Each row below holds a small network's activations on one input, seen along a few directions.
Each table varies a few parts of the input and shows all the possible inputs, shuffled.
Descriptions start from the smaller parts, as in this example, which fits no table here: ring(8) and (point or (values(2) and line(4)) or line(11)).
Shared parts are said once, and a part with two or three values counts as separate values.

Other details of the inputs shift rows strongly along two fixed directions, in all tables alike. That doesn't count.

Table:
R1: [-1.29  4.28  0.19 -3.48 -0.35  4.57  1.96 -3.95 -2.27  0.56  2.86 -0.39
  0.43]
R2: [-0.91  4.50  9.52 -5.12 -0.15 -8.43 -2.42  1.65  4.82  4.16 -5.22  1.93
 -0.85]
R3: [ 1.53  4.08  0.69 -1.00  0.88  3.80  0.59 -1.00 -1.30 -1.69  1.41 -1.81
  0.35]
R4: [-1.85 -4.35 -0.85  3.95  2.52 -2.03 -1.93  3.51  1.64 -1.86 -1.58 -2.17
 -1.11]
R5: [-3.13 -7.03 -3.28  2.03  1.26 -3.16 -1.26  1.29  0.29 -0.36 -0.22 -0.37
  1.13]
R6: [ 2.75  3.87  4.49 -2.62 -1.64 -1.12 -0.82  0.90  0.86  2.51 -1.40  1.56
 -0.69]
R7: [-1.14  0.71 -1.27  0.32  1.39  4.57 -0.12  0.33 -1.11 -1.78  1.65 -3.89
 -1.11]
R8: [-1.88  1.54  3.68 -0.36  1.38 -2.79  0.32 -0.34  2.56  1.68 -2.29  3.35
  0.61]
R9: [ 1.07 -2.20 -1.68  1.54 -0.94 -1.61 -0.40  1.20 -0.30 -0.90 -0.58 -2.04
 -0.65]
R10: [ 1.23  3.71 -1.94 -3.16  0.21  7.49  1.30 -2.30 -3.48 -1.90  4.21 -4.39
  0.34]
R11: [ 1.29  3.86  8.41 -4.09 -2.68 -7.03 -0.81  0.01  3.85  5.88 -4.42  7.57
  0.56]
R12: [-0.56 -5.85 -3.80  4.49 -0.18 -3.27 -0.54  1.68  0.58 -0.62 -0.93  1.22
 -0.35]
R13: [-0.93 -3.81 -2.09  1.83 -1.45 -1.13 -0.24 -0.96 -0.75 -0.17  0.27  1.58
  0.54]
R14: [-1.45 -7.61 -5.36  4.69 -0.92 -2.98 -0.18  0.76 -0.21 -1.24 -0.20 -0.21
  0.33]
R15: [ 3.27  4.26 -0.60 -0.91 -1.12  4.16  1.31 -1.03 -1.63 -0.99  1.75 -1.63
 -1.15]
R16: [ 3.00  2.29 -2.83  0.58 -0.67  6.66  1.15  0.16 -2.73 -1.87  2.78 -2.28
 -1.09]
R17: [-0.52 -6.58 -3.61  3.44  2.45 -2.14 -1.93  3.54  0.61 -2.43 -0.23 -3.44
  0.14]
R18: [-4.50 -6.21 -2.75  3.54  2.07 -1.91 -1.05  1.90  0.83 -0.55 -0.89 -0.30
 -0.25]
R19: [ 1.22  0.92  1.86 -1.10 -1.41 -1.28 -0.73  0.11 -0.07  0.40 -0.75 -0.06
 -0.78]
R20: [ 1.46  4.32 -1.89 -2.71  0.29  7.27  3.48 -4.76 -2.87 -0.91  4.49 -0.64
  1.90]
R21: [ 0.52  5.53  2.47 -2.66  0.02  2.14  2.07 -3.27 -0.53  0.61  0.75  2.50
  1.58]
R22: [ 0.82 -0.22  0.65  0.79 -0.98 -1.77  0.24  0.59  1.21  1.50 -1.46  3.91
  0.10]
Description of these inputs: values(2) and (ring(5) or ring(6)).
- The inputs of R3 and R21 match in every part but the values(2) part. If R19 is changed in the same way as R3 into R21, which row does it become? => R13
- Which other rows does R22 become when the values(2) part takes its other values? List them by row number. => R16
- Which other rows does R2 become when the values(2) part takes its other values? List them by row number. => R1

Table:
R23: [ 1.51 -0.38 -3.25  0.10 -0.74  3.95  1.68 -2.84 -3.55 -2.20  3.04 -0.92
  1.56]
R24: [-1.10 -3.77 -4.21  3.31 -0.12  2.08  0.54  0.35 -0.65 -0.61  0.70  0.83
 -0.50]
R25: [-1.26 -2.01 -1.57  2.81  3.86  1.30 -0.41  1.03  0.13 -2.67  1.05 -2.19
  0.07]
R26: [-1.34 -2.80  2.64 -0.32 -1.24 -5.71 -2.68  1.60  2.10  2.68 -2.63  3.64
  0.35]
R27: [-0.02 -4.24 -4.10  2.11  0.42  0.92  0.77  0.30 -1.17 -0.12  1.88  0.29
  0.90]
R28: [ 2.42  7.22  2.96 -3.16 -1.85  1.61  3.18 -3.99  0.37  1.28  0.09  3.30
  0.78]
R29: [-0.01 -0.15 -3.19  0.18 -0.76  5.51  1.62 -1.43 -2.97  0.43  3.51  0.25
 -0.06]
R30: [ 1.33  7.98  3.79 -3.35 -2.61  2.38  2.70 -3.66  0.12  1.87  0.09  3.64
 -0.36]
R31: [ 0.11 -2.88 -4.29  3.38 -0.13 -0.09  0.68 -0.55 -1.38 -1.79  0.82 -0.74
  0.69]
R32: [ 0.16 -3.78 -4.45  3.00  0.47  1.24  1.21 -0.19 -0.28 -1.02  0.66  0.72
  0.66]
R33: [-0.13 -2.88  2.22 -0.47 -0.63 -6.43 -2.02  1.09  2.62  2.12 -2.53  3.47
  1.57]
R34: [-2.13 -1.64  2.42 -2.45  1.71 -7.44 -1.75  1.74  3.13  1.43 -2.74 -0.70
  0.22]
R35: [ 1.51  8.40  3.88 -3.65 -2.68  1.69  2.06 -3.84 -0.70  2.18  0.20  2.85
  0.03]
R36: [ 0.31  9.12  6.74 -4.19  1.21  3.24  0.98 -2.43  0.82  1.34  0.22  1.49
 -0.79]
R37: [-2.58 -0.57  4.04  0.16  2.47 -4.52 -2.53  4.14  3.36  1.09 -4.22  0.58
 -0.34]
R38: [-3.46 -2.12  4.07 -0.75  0.22 -5.69 -2.17  1.38  3.13  1.88 -3.50 -0.36
 -0.71]
R39: [-1.61  1.84 -1.98 -3.02  0.55  4.42  0.50 -1.83 -2.60 -0.92  3.07 -4.08
 -0.86]
R40: [-0.89 -4.25 -3.36  2.32 -0.80  0.95 -0.38 -0.07 -2.68 -1.77  1.39 -0.58
  0.16]
R41: [-0.05  2.91 -0.92 -0.73  2.75  5.17  1.00  0.03 -1.19 -2.24  1.84 -2.91
  1.24]
R42: [ 4.28 -1.87 -2.22  2.82 -1.74  1.27 -2.11  4.26 -1.20 -1.90  0.08 -3.95
 -3.22]
R43: [-2.21 -3.44 -2.18  1.07  1.33  0.59 -0.16 -0.39 -0.21 -1.82  1.04 -4.06
  0.63]
R44: [ 5.18 -0.68  2.97  0.82 -1.70 -6.46 -2.72  5.32  2.82  0.77 -4.07 -0.57
 -2.02]
- The inputs of R24 and R32 match in every part but one. If R26 is changed in the same way as R24 into R32, which row does it become? => R33
- What is each input in this table made of? => values(2) and (point or line(4) or ring(6))
- Which other rows does R37 become when the values(2) part takes its other values? List them by row number. => R41

Table:
R45: [-2.61 -5.11 -3.54  2.86  0.08 -1.12  0.35 -1.85 -0.64 -1.96  0.38 -0.48
  1.49]
R46: [-0.88 -0.07  4.31  0.21  4.53 -5.28 -2.78  4.68  3.74 -1.50 -3.50 -4.11
 -0.40]
R47: [ 1.72 -4.90 -4.59  2.04 -0.44 -0.38 -1.16  2.49 -1.18 -2.00  1.18 -5.03
 -0.89]
R48: [-4.10 -6.42 -4.59  1.57  0.53  0.70 -0.34 -0.32 -1.35 -0.31  1.78 -2.14
 -0.40]
R49: [-1.94 -8.84 -3.14  4.54  0.06 -4.16 -3.30  5.69  1.65  0.36 -2.07 -0.98
 -1.96]
R50: [-1.70  2.03 -2.05 -0.06  3.59  7.00  0.06  0.14 -2.20 -5.12  3.03 -8.77
 -0.86]
R51: [-0.78 -5.89 -0.56  3.78 -1.32 -6.06 -2.15  2.48  1.54 -1.13 -3.01 -0.63
 -0.94]
R52: [ 1.67  5.71  3.63 -2.34 -2.63 -1.99  1.04 -1.45  0.70  1.08 -2.14  1.08
 -1.54]
R53: [-2.05 -1.39 -6.29  3.73  0.97  6.50  2.76 -2.05 -2.87 -2.10  3.54  0.72
  0.50]
R54: [ 2.43  6.65  1.34 -5.71 -0.42  4.88  3.24 -4.12 -0.48  1.76  2.75  1.30
  1.51]
R55: [ 2.62  1.44  3.67  1.00 -0.38 -6.07 -0.40  2.99  3.84  2.21 -4.68  4.16
 -1.19]
R56: [ 0.57  3.16 -2.05  0.80 -1.89  5.81  1.71 -2.24 -2.88 -1.23  2.55 -0.79
 -2.21]
R57: [-4.25 -3.66  0.42  2.53  0.57 -5.86 -0.39  0.34  2.10  1.44 -2.71  3.55
 -0.42]
R58: [ 0.09  1.79  4.15  0.94 -1.17 -5.07 -0.82  2.66  3.44  3.00 -4.53  5.04
 -1.77]
R59: [ 0.11  0.31  0.93  1.17 -2.03  1.10 -0.32 -0.88 -0.57  0.05  0.10  0.77
 -1.37]
R60: [ 5.02  5.71  0.77 -1.02 -1.57  6.12  2.45 -2.40 -1.35 -0.55  2.09  1.08
  0.20]
R61: [-1.89 -7.01 -3.64  5.05  1.86 -7.02 -0.71  2.09  1.89 -1.33 -2.25  0.72
  1.11]
R62: [-1.80 -1.71 -0.77 -0.32  0.74  1.43 -0.23  0.07 -1.06  1.03  1.04  2.41
  1.56]
R63: [ 0.83 -1.91 -6.21  2.46  0.57  5.66  2.49 -3.53 -3.44 -3.81  4.40 -2.14
  2.58]
R64: [-1.76  3.60  6.46 -2.84 -1.26 -3.56  0.86 -3.37  2.31  3.61 -2.40  5.79
  1.00]
R65: [-2.02 -0.41  4.39  0.33 -0.01 -4.95  0.08 -0.32  3.40  3.35 -3.65  6.51
  1.65]
R66: [ 0.93  1.39  1.32 -2.94 -2.42 -1.23 -0.63 -0.21  0.05  1.22 -0.73 -2.69
 -1.35]
R67: [-1.40  5.52  5.03 -1.85  3.67  2.23 -1.16  2.05  1.90  0.27 -1.41 -1.77
 -1.12]
R68: [-0.83  3.70  5.88 -5.73 -1.08 -4.74 -0.49 -2.00  1.38  3.28 -2.06  3.19
  1.81]
R69: [ 1.52  2.54  2.08 -0.88  0.23  0.28  2.14 -2.61  1.48  1.03 -0.32  4.41
  2.48]
R70: [-0.23 -4.94 -3.79  3.21 -0.07  2.21 -2.23  3.30 -1.95 -1.06  1.44 -0.78
 -1.00]
R71: [-0.61 -4.22  1.09 -0.26  1.10 -7.76 -2.44  2.20  1.94  1.00 -2.29  1.77
  2.27]
R72: [ 5.05  7.51  4.42 -3.37 -2.52  1.32  1.72 -2.83 -0.21  0.54 -0.01  1.04
  0.55]
R73: [ 0.29 -3.58 -2.87  0.90 -1.12  0.13 -1.89  1.55 -2.40 -1.70  1.03 -3.47
 -0.79]
R74: [-2.12  1.14  2.29 -0.85 -0.41 -5.79  0.77 -1.81  2.21  1.49 -2.92  2.90
  0.55]
R75: [-2.90 -4.87 -4.40  0.08  0.05 -0.54  0.14 -0.98 -1.08 -0.87  1.25 -3.49
  0.54]
R76: [-0.97 -2.32 -0.83  0.05 -1.63  0.04 -1.50  1.08 -0.39  0.77  0.37 -2.17
 -2.28]
R77: [ 3.27  1.29  0.98 -1.55 -0.92  0.01 -0.17  1.32  0.99  1.29 -0.34 -0.32
 -0.92]
R78: [-0.49 -1.35 -0.42  2.44  5.38  1.55 -1.56  4.30  1.27 -3.00 -0.65 -4.98
 -0.91]
R79: [ 0.53 -0.83 -0.56  2.90 -1.13  1.88 -0.21  0.90 -0.24 -0.08 -0.17  1.66
 -0.74]
R80: [ 0.47  0.67  0.11 -3.07  0.00 -1.87  0.73 -1.46  0.54  1.18  0.37 -0.75
  1.56]
R81: [ 1.52  1.89  0.58 -2.65  0.74  1.77  0.90 -1.19 -0.66  0.98  1.45  2.47
  2.32]
R82: [ 4.95  5.61  0.88 -3.92 -1.68  4.40  0.67 -1.66 -3.11 -0.62  2.90 -1.92
  0.42]
R83: [ 2.71 -3.59 -3.24  2.26  0.34  1.49 -1.54  3.01 -1.42 -1.59  1.46 -1.17
 -0.33]
R84: [-1.84  0.68 -1.75 -1.78 -0.21  5.55  0.89 -3.03 -3.90 -0.05  4.00 -0.19
  1.01]
R85: [-1.18  3.65  3.52 -4.47 -0.74 -0.05  1.38 -1.86  1.39  3.75 -0.48  3.45
  0.84]
R86: [-2.66  1.21 -1.52  0.75  3.84  7.18 -0.73  0.81 -1.69 -3.92  3.17 -6.73
 -1.94]
R87: [ 0.01 -1.68 -2.85  2.87  1.69 -0.38  1.90 -0.25  0.60 -0.67 -0.08  2.40
  1.18]
R88: [ 1.81  5.92  1.66 -4.05 -2.52  6.38  0.33 -2.58 -3.45  0.80  3.29 -0.48
 -1.05]
R89: [ 2.87  1.56 -0.26  1.17 -0.95 -1.75  0.56  0.86  0.18 -0.86 -1.17 -0.46
 -0.75]
- The inputs of R80 and R75 match in every part but one. If R61 is changed in the same way as R80 into R75, which row does it become? => R74
- The inputs of R56 and R55 match in every part but one. If R57 is changed in the same way as R56 into R55, which row does it become? => R87
- What is each input in this table made of? => ring(5) and (point or (values(2) and line(4)))
- Which other rows does R83 become when the values(2) part takes its other values? List them by row number. => R81
- A walk changes only the ring(5) part. It starts at R65 and steps to R69. List the rest of the walk in order. => R63, R45, R64
- A walk changes only the line(4) part. It starts at R66 and steps to R73. List the rest of the walk in order. => R51, R52
